These are the activations of a small neural network, seen along a few directions. Each row is one input.
In each table, some parts of the input vary, and every possible input appears once, in random order.
A made-up example of a description, with smaller parts first: one of 5 places around a ring, together with either a single point or (one of 2 separate values, together with one of 4 places along a line) or one of 11 places around a ring.
Shared parts are said once, and a part with two or three values counts as separate values.

Other details of the inputs shift rows strongly along three fixed directions, in all tables alike. That doesn't count.
To show where, the next rows are all for the same input, with only those details redrawn:
[ 17  27  13  -4 -21  27  10 -19 -36  -9 -63 -22  22  39]
[-11   4 -12  45  11  -4  -4  -6   8  -1  22 -14 -15 -25]
[ -9   5 -10  42  11  -3   0  -6   7  -2  20 -16 -14 -23]
[ 29  27  22  -6  26   6  67  -5  -1 -13  -4 -53  -4   7]
[  7   8   6 -52  14  17 -56 -34   3 -16 -14  59  56  44]
[ 20  13  16 -38  51  -1  17 -16  28 -17  32   7  20   9]
[ -5  12  -7  60  -1   1  25  -1  -7   1   2 -47 -27 -25]
[ 16  23  12 -20 -11  25  -6 -24 -26 -12 -51  -1  32  42]

Table:
x1: [ 24 -17   8 -63  13  -7  32  24  40   2  35  17  11  14]
x2: [ 11  14   8 -39   4  20 -36 -30  -8 -14 -29  35  47  43]
x3: [-18 -11  -6  39  -2  -4   3   5   3 -16  26  -6 -24 -23]
x4: [-26   2 -10  52 -40  16 -32  -5 -51  15 -68 -13  -5  -3]
x5: [-13   1 -15  39   2  -5   2 -11   3   2  28  -8 -26 -21]
x6: [ -1 -13  16 -66   4  15 -57  -9  -8 -14  -4  58  50  51]
x7: [  7   0  19 -39   4  24 -36 -13  -8 -27 -29  38  45  45]
x8: [  6  16  12 -28 -13  19   2 -24 -37  -7 -56  19  16  31]
x9: [-20  -7  -5  50 -19  -1  30  18 -17  -4  14 -39 -35 -22]
x10: [-19 -11 -16   3  21 -17 -43  -5  18   8  63  37   6 -21]
x11: [-20   6  -8  47 -45  16 -27 -17 -49   2 -71 -13 -11  -6]
x12: [  7  -2  17 -70  58 -14   1  -6  20  -4  44  37  21   1]
x13: [ 23  10  29 -11  16   9  72   7  -6 -24   0 -44 -16  14]
x14: [ -9  -6   5  43   5  -1   0   8   4 -16  21 -10 -18 -24]
x15: [-17  -8   0  48 -16  -4  21  24 -19  -2  13 -47 -31 -24]
x16: [  2 -11 -33  40 -37 -11  40  18   5  27   6 -32 -37 -24]
x17: [ -9 -19 -22  -5  17 -34 -52  16  49  18  33  42  -5 -34]
x18: [ 31  -7  20 -58  38 -18 -16  22  66 -15  34  29  27   6]
x19: [  9  20  14 -22 -23  21  24 -22 -46 -10 -72 -12   7  30]
x20: [-35 -20 -21  -3  26 -18 -37 -10  19   5  52  48  -8 -32]
x21: [-21 -14  -6  40   0  -4   3  24  -8   0  25 -22 -19 -19]
x22: [ 21  -2  14 -43 -40   8 -10  19  -2   4 -50  10  29  50]
x23: [ -1  10   7 -43  -8  20   2 -16 -37   1 -51  19  25  40]
x24: [ 14  22  22 -12 -17  22  13 -19 -43  -8 -74 -12  11  25]
x25: [-12 -33 -40  -6  10 -23 -24  -1  41  19  40  61 -13 -30]
x26: [-24 -15 -11  37   1  -2   7  17  -2  -3  30  -6 -20 -15]
x27: [-22  -3 -11  25   6  -9  12   1  -9  11  19  -1 -27 -30]
x28: [ 16  -4  33 -43  45   0  11   5  24 -21  35   3  18  12]
x29: [ 14  14  22 -27  23   1  76   1 -14   1  -5 -43 -21   4]
x30: [-20  -2  -4  58 -55  22 -33  -3 -43 -13 -55 -15  -5   4]
x31: [ -8 -41 -33   3   0 -17 -26  10  46   3  53  57  -6 -17]
x32: [ 26  21  22 -21  33   0  38 -13  12 -15  17 -17   6   4]
x33: [-20 -10  -5  41  -8  -3  12  15  -8  -3  28 -10 -25 -19]
x34: [-22 -11 -16  15  32 -13 -51  -8  29   4  56  35  11 -23]
x35: [-18 -12 -25  17 -57  -5 -54  11 -13  33 -55  23  -2   3]
x36: [-20  -2 -10  44   1  -8  25  15 -23  17   0 -41 -35 -33]
x37: [-22  -9 -21  19  16 -12 -27   1   9  11  49  12  -2 -20]
x38: [-16  -8 -14  11  27 -13 -46 -20  32  -9  53  35   5 -26]
x39: [-17 -35 -38 -12   6 -24 -27   7  40  22  43  58 -12 -31]
x40: [-29  -3 -18  36 -39  15 -43 -21 -42   8 -51  21 -11   2]
x41: [ -9   4  -7  45 -11  -5  24   8 -19  15  13 -52 -32 -21]
x42: [ 31  -8 -12 -53  19 -11  35  -5  41   5  33  24  10  12]
x43: [ 34   5  17 -56  41 -21  10  14  50   1   7   7  12  -5]
x44: [ 41   9   9 -54  46 -13 -19   1  70  -8  32  27  28   0]
x45: [  6  -1 -19  30 -14 -24 -10  22  29  20  14 -18 -17 -25]
x46: [-31 -14 -13  37 -52  20 -44   0 -41   1 -32  15  -2  17]
x47: [ -2   2  10 -63   1   9 -33 -19 -25  -2 -32  37  38  33]
x48: [ 13  11  26 -18 -32  24  16   7 -50 -10 -54 -20  20  44]
x49: [ 21  29  23 -11 -26  23  12 -15 -42  -2 -59 -25  25  38]
x50: [-20  -4 -23  27  17  -8 -19 -12  17  -1  44  23  -9 -21]
x51: [ 26  14  40  -8  19   6  64  17  -7 -18  -1 -51  -3   7]
x52: [  8   1 -10  38   3 -15  -9  19  30  12 -11 -19 -28 -45]
x53: [ 26  22  27  -9  21   2  58  -1  -4  -3   2 -57  -5   6]
x54: [ 13  12  30 -14 -28  26   9   1 -40 -19 -60 -27  23  39]
x55: [-16  -1  -1  39  11 -11   1   3  -6   9  10 -15 -24 -39]
x56: [  9  15  16 -27  -2  22  -3 -21 -31 -10 -64   6  24  32]
x57: [ 23  18  24 -31  32  -3  37  -7  10 -10  18 -29  12   5]
x58: [ 21  -2  10 -55  13 -17  54  20  26  20   0 -12  -3   3]
x59: [-26   4 -23  39 -53  15 -41 -15 -43  14 -31  17   3  11]
x60: [-12 -18 -27  12 -17 -15  12  22  15  33  14   1 -31 -34]
x61: [-21 -25 -43 -10 -51   3 -87  -5   8  32  -3  76  25  12]
x62: [-17 -12   1  43   9  -2  -7  19   4  -6  23 -15 -12 -22]
x63: [  2 -11 -21   7  13 -28 -58  10  60  13  42  33   6 -28]
x64: [-16  -6  -4  35  16  -7  -5  -7   2   2  10  -9 -29 -35]
x65: [ -6  -7   8 -71  12   8 -58 -23 -13   1 -16  63  43  37]
x66: [-39 -15 -29   7 -11   8 -89 -28 -13   3 -16  81  19   4]
x67: [-23 -18 -13  28  17  -5 -19   5  17 -14  43  25 -11 -18]
x68: [ 17  12  11 -46  39  -5  25 -21  23 -19  38  12  13   9]
x69: [ 19  14  17 -40  27  -5  41  -2   2  -5  25 -28   9   9]
x70: [-17  -3  -1  33  10 -11   3   1  -5   6   7 -23 -23 -38]
x71: [-37 -12 -32   3 -30   7 -92 -28 -13   6   4  71  28  12]
x72: [-14  -6 -29  38 -83   4 -22  13 -25  39 -56 -11  -5  10]
x73: [ 18  15  15 -32  23   2  54  -7   1  -3  21 -26  -3  15]
x74: [  5   3  -8  58 -65  17 -45  23 -12   1 -73 -17  -4   0]
x75: [ 15  16  10 -34  29   2  52  -5   4  -4  22 -17   6  16]
x76: [ 41  11  26 -20  -1 -11  61  39  22  -6 -12 -54  -9   8]
x77: [ 21  16  33 -19  31   0  64   2  -9  -2 -12 -53 -13  -3]
x78: [ 24  22  17 -28  29   0  51 -14   7 -14  20 -11   2  10]
x79: [ -6 -16 -10  37 -38 -14  36  42  10  21   1 -40 -33 -19]
x80: [ 16  19  15 -20 -15  24 -13 -28 -25 -10 -47   0  26  40]
x81: [ 37  14  12 -23  -4 -14  65  23  20  17  -5 -52  -9  10]
x82: [ -1 -23 -23  42 -39  -8  40  33   5  13   4 -29 -39 -21]
x83: [ 18  -3  30 -40  46   2  14  -2  27 -30  33   8  13  11]
x84: [-11  -2  -1  60 -14   0  31  13 -14 -11   9 -31 -36 -23]
Changing only one part turns x7 into x2. The same change can be made to x54. Which row results? -> x57
Changing only one part turns x53 into x77. The same change can be made to x61. Which row results? -> x60
Changing only one part turns x43 into x63. The same change can be made to x19. Which row results? -> x68
What is each input in this table made of? -> one of 3 separate values, together with either one of 8 places along a line or (one of 4 separate values, together with one of 5 places around a ring)
Change only the place on the line of 8 in x79. List by row number the other rows that result. -> x1, x18, x22, x31, x74, x76, x82
Change only the choice among 4 separate values in x23. List by row number the other rows that result. -> x20, x27, x29
Change only the choice among 3 separate values in x64. List by row number the other rows that result. -> x80, x83

Table:
x85: [ 13  14  25 -29  27   6  30  -9  -8 -11  -5 -17   3  14]
x86: [  9  10  -2   8 -14  10   2  -9 -14  -2 -23 -13   5  11]
x87: [ 23  -3  19 -40  21 -13  89  23   8   3  24 -35 -19  -2]
x88: [ 24  12  10 -74  15  -4 -11 -10  19   7 -29  30  32  18]
x89: [  1 -24   7 -15  25  -9 -84  13  55 -22  24  59  29  -7]
x90: [-29   6 -13  83 -42  11  -4   2 -51  12 -45 -36 -33 -18]
x91: [ 17   0  -6  -7  -9 -14  24  13  22  16  -5 -14  -8  -2]
x92: [-16  -1 -16  34 -46  16 -25 -10 -34   2 -35   0   4  12]
x93: [-23 -10 -17  16  21 -11 -61 -11  22   0  35  50   5 -24]
x94: [ -1  -5  -6  22  33 -19  13   3  37   0  64  -6 -20 -39]
x95: [-34 -24 -27  29   2  -9 -62  -7  21   2  53  51   0 -26]
x96: [-19  -8  -3  33  28 -16  31  10  14  -4  57 -29 -37 -39]
x97: [ -5  -5 -10 -12  15  -4 -46 -12  22  -6  29  50  20   2]
x98: [ 11   5  14  26 -40  10 -29  27  -9  -5 -40 -29  16  16]
x99: [ -3  -9 -20  -2 -52  12 -25   7 -17  18 -43  19   9  27]
x100: [-4  3 11 -5 25  1  8 -9 -1 -3 12 -1 -1 -8]
x101: [ -6 -16 -15  26   1 -16  47  30  19  19  44 -30 -45 -40]
x102: [  1 -13   6 -63   0   3   2   2 -15   0  -5  38  19  29]
x103: [ 30  19  29 -36   9  11  62  -1  -9 -17 -10 -35   6  31]
x104: [ -1   4  13 -37  11  10  -1 -11 -10 -14  -5  23  25  29]
x105: [  2   6   4  31  30 -13  37   4  15   1  32 -37 -29 -40]
x106: [  9  12   3   4 -26  15  -7 -10 -22  -5 -37 -10   8  22]
x107: [  1   1   9 -44  15  11  -9 -18  -9 -13  -3  26  29  29]
x108: [-25   3 -15  64 -35  12 -13  -6 -48  10 -45 -27 -20 -11]
x109: [ -5  -6 -27  49 -66   5  -4  16 -20  28 -48 -21 -20   1]
x110: [  7  13   9  13   7   1  17  -4  -7  -3  -8 -28 -12  -7]
x111: [-42 -23 -22  36   5  -9 -48  -6   7   3  42  35  -8 -29]
x112: [  9   9   9 -43 -16  22 -24 -17 -20 -14 -34  38  43  53]
x113: [ 35  25  27 -34  26   7  55 -10  -9 -11 -23 -38   8  19]
x114: [ 23   3   3 -30  31 -27  36  12  47  11  26 -12 -10 -20]
What is each input in this table made of? -> either one of 2 separate values or one of 8 places along a line or (one of 4 separate values, together with one of 5 places around a ring)
A walk changes only the place on the line of 8. It starts at x102 and steps to x87. List the rest of the walk in order. -> x101, x99, x109, x91, x114, x88
Change only the place on the ring of 5 in x86. List by row number the other rows that result. -> x92, x107, x108, x113
